A small network was trained on made-up records. Each row is its average activation on records with the value named, seen along a few directions.
Values that are neighbours, or in one group, have similar rows; names and order tell nothing.
(in the rows, 500 means zero)
Strong random noise was added to every row along 3 fixed directions; ignore it. To show where, here is one row again and again, with new noise each time:
[392 214 533 225 322 540 377 498 580 732 430 786 802]
[413 463 613 473 342 384 504 697 501 477 435 455 332]
[419 486 488 505 381 441 555 638 523 406 428 468 530]
[741 612 805 295 790 536 681 631 321 616 605 516 119]
[483 474 380 438 499 567 607 515 530 427 451 578 809]


Values of Tur:
t12: [363 445 293 453 420 474 525 517 656 532 349 486 746]
t13: [618 551 424 493 836 653 607 385 485 372 538 615 661]
t5: [598 602 372 539 773 652 577 400 320 446 512 594 468]
t4: [466 654 296 708 446 458 575 400 498 370 522 271 415]
t7: [418 419 680 577 254 355 429 454 532 518 494 342 320]
t2: [657 671 469 690 612 496 549 491 401 303 539 348 108]
t1: [497 475 628 367 735 575 485 547 484 682 587 582 354]
t14: [552 551 456 457 582 616 634 543 488 418 476 502 710]
t10: [577 587 421 630 561 462 546 294 509 526 627 475 563]
t6: [524 598 502 538 573 505 550 544 499 399 598 389 651]
t8: [446 279 635 466 440 452 254 602 391 650 391 558 268]
t9: [463 730 346 889 438 490 501 534 472 292 533 282 296]
t11: [637 533 501 430 555 553 362 319 567 543 577 576 706]
t3: [440 635 434 680 309 347 604 527 627 277 469 309 584]
The values of Tur form a ring.
Which values are neighbours of t9? Give them in the order they are listed.
> t4, t2
Which values are neighbours of t3? Give them in the order they are listed.
> t7, t6
Which values are neighbours of t1? Give them in the order they are listed.
> t12, t13
What is the length, in steps, of the shortest route from t5 to t14?
> 5
